These are the activations of a small neural network, seen along a few directions. Each row is one input.
In each table, some parts of the input vary, and every possible input appears once, in random order.
A made-up example of a description, with smaller parts first: ring(5) and (point or (values(2) and line(4)) or line(11)).
Shared parts are said once, and a part with two or three values counts as separate values.

Rows:
r1: [-29 -18 -11  20   4   5   2 -10  22  37   4 -27 -25]
r2: [ -7   8  20  25   0  -9  26  -9  25  13   1  -9 -23]
r3: [  5  -5   8  24  -9  18 -17   2  15 -35  23  36   1]
r4: [-13  -3  -1  25  11 -20  18  -8  13  11  -4 -19 -29]
r5: [-12  24 -11 -54 -16 -10 -21  16 -15 -20  15  39  65]
r6: [-24  -7 -18  43   7 -10 -26  -1  13 -34  26  21  -5]
r7: [  3  35   5 -59 -10 -33  10  10 -21  -7  -3  21  48]
r8: [ -4  14  18  36   0 -19  11  -6  22 -21  13  13 -14]
r9: [  8  -8  -8  27   9 -23  -3   7  -9 -26   1  -1 -20]
r10: [  6 -14  -6  16   9 -13  12   4  -5   9 -10 -23 -28]
r11: [ 21  13  -2 -44   9   7  11  -8 -39  14 -39 -22  25]
r12: [-23  -7   9  20  -8  16  10 -11  35  39  11 -18 -19]
r13: [-22  10  -2 -76 -13   1   6   8  -8  58  -2  -9  46]
r14: [ 13   8 -21 -31   4  21 -33  -1 -36 -37 -12  15  51]
r15: [ -6 -19 -23  33   4  -3 -33  10  -5 -38  18  16  -4]
r16: [ 26  -3   7  13   5  -5   0   7  -6 -25  -4   9 -18]
r17: [ 14   1  25   7  -4   7  26  -5  13  12  -6  -4 -24]
r18: [ 18   7  23  18  -3  -2  13  -2  10 -24   5  18 -15]
r19: [ -3  26   8 -69  -9 -25  22   7 -18  31 -12   0  40]
r20: [ -2 -14  14   2 -11  33  10  -7  22  38   3 -13 -20]
r21: [-11 -29 -17  11   2  13  -3   2   5  36  -1 -31 -24]
r22: [ 12 -14  -9  20  -1  15 -30  11  -1 -37  14  26  -2]
r23: [  3  -3 -12 -51   3  33  -6  -9 -29  41 -30 -32  31]
r24: [ 27  20  -4 -35  10  -2  -2  -6 -42 -24 -29  -2  34]
r25: [-10   3  -3  36  12 -30   4  -5   9 -24   8   3 -20]
r26: [-18   4   3  43  -5   0 -19  -2  26 -32  31  31   1]
r27: [  6 -23  -1  -2  -3  30  -2   3   7  36  -6 -22 -23]
r28: [ 22  -8   9   3   4   5  13   4  -3  10 -14 -13 -26]
Changing only one part turns r2 into r26. The same change can be made to r28. Which row results?
Answer: r22
What is each input in this table made of?
Answer: line(4) and (values(2) or ring(5))
Which other rows agree with r20 in the line(4) part? List them by row number.
Answer: r1, r12, r13, r21, r23, r27
Which other rows does r19 become when the values(2) part takes its other values? List them by row number.
Answer: r11

Rows:
r29: [ -7 -11   4  65   1 -10 -10   1  30 -40  31  25 -35]
r30: [ -4  12 -14 -69  -9  13 -12   5 -27  19 -11   0  56]
r31: [ 10 -21 -12  63  13   6 -24  -1   3 -54  11  15 -30]
r32: [ -9 -13  10  16  -2   7  18  -4  24  35   2 -19 -33]
r33: [-21  -3   8  71  -1 -23   0  -2  42 -30  36  22 -37]
r34: [-23  -8  13  25  -3  -6  24  -6  35  40  10 -20 -34]
r35: [  3 -15   5  16   3  15  12  -6  11  30  -9 -28 -31]
r36: [  8 -19  -3  11  10  18   7  -9  -3  26 -18 -34 -29]
r37: [-11  27  -3 -72 -11  -3  -8   6 -19  11   0  19  66]
r38: [ 22  24  -1 -64   4 -12   9   4 -40  -1 -30  -2  40]
r39: [ 10  34   8 -68  -9 -13  11   3 -30  -1 -15  13  57]
r40: [  5 -14  -2  67   6   1 -18   2  18 -47  20  18 -33]
r41: [ 16   7 -13 -62   0   6  -8   7 -44  10 -25  -9  43]
What is each input in this table made of?
Answer: ring(5) or (values(2) and line(4))
Which other rows does r35 become when the values(2) part takes its other values? List them by row number.
Answer: r40

Rows:
r42: [  0 -29   4  10   7  27  27 -12  16  75 -25 -61 -54]
r43: [-14  23  10 -39 -12 -15  14   1   4  21   4   8  28]
r44: [ 19   5 -11 -24   3   7 -15   3 -31 -26 -13  10  28]
r45: [  2 -12  -5  41   6  -2 -10  -1   7 -24   9   5 -23]
r46: [ 18 -16  -6  44  13   5 -15  -1  -5 -35  -1   2 -29]
r47: [ -9  -4   5  36  -1  -3  -2  -2  21 -11  16   6 -19]
r48: [-21   4  14  23  -8 -14  17  -3  35  13  20   3 -19]
r49: [ -1  16  -1 -30  -5  -4  -6   3 -10  -4   1  11  33]
r50: [  9 -11   1 -53   2  25  27  -8 -22  80 -41 -61  -2]
r51: [ 26   2 -13 -19  10   6 -18   5 -37 -33 -19   5  22]
r52: [-18  -1  11  28  -5  -9  10   0  31   7  19   5 -18]
r53: [ -8  15   2 -35  -5  -8   0   1  -6   5   1  12  30]
r54: [  5  10  -6 -30  -4  -2 -11   6 -18 -13  -1  13  30]
r55: [-16  -4   6  30  -1  -7   4  -3  25  -3  18   7 -21]
r56: [ 10 -15  -4  42   7   7 -12  -2   2 -30   5   6 -25]
r57: [  9   9 -11 -24   2  -1 -13   5 -25 -19  -9   9  29]
r58: [ -2 -11   0  37   1  -2  -7   1  14 -18  15   8 -22]
r59: [-10  19   7 -37 -10 -10   7   5  -2  15   3  11  31]
What is each input in this table made of?
Answer: values(2) and (point or line(8))
Changing only the values(2) part turns r53 into r55. The same change can be made to r49. Which row results?
Answer: r47
Which other rows does r43 become when the values(2) part takes its other values? List them by row number.
Answer: r48
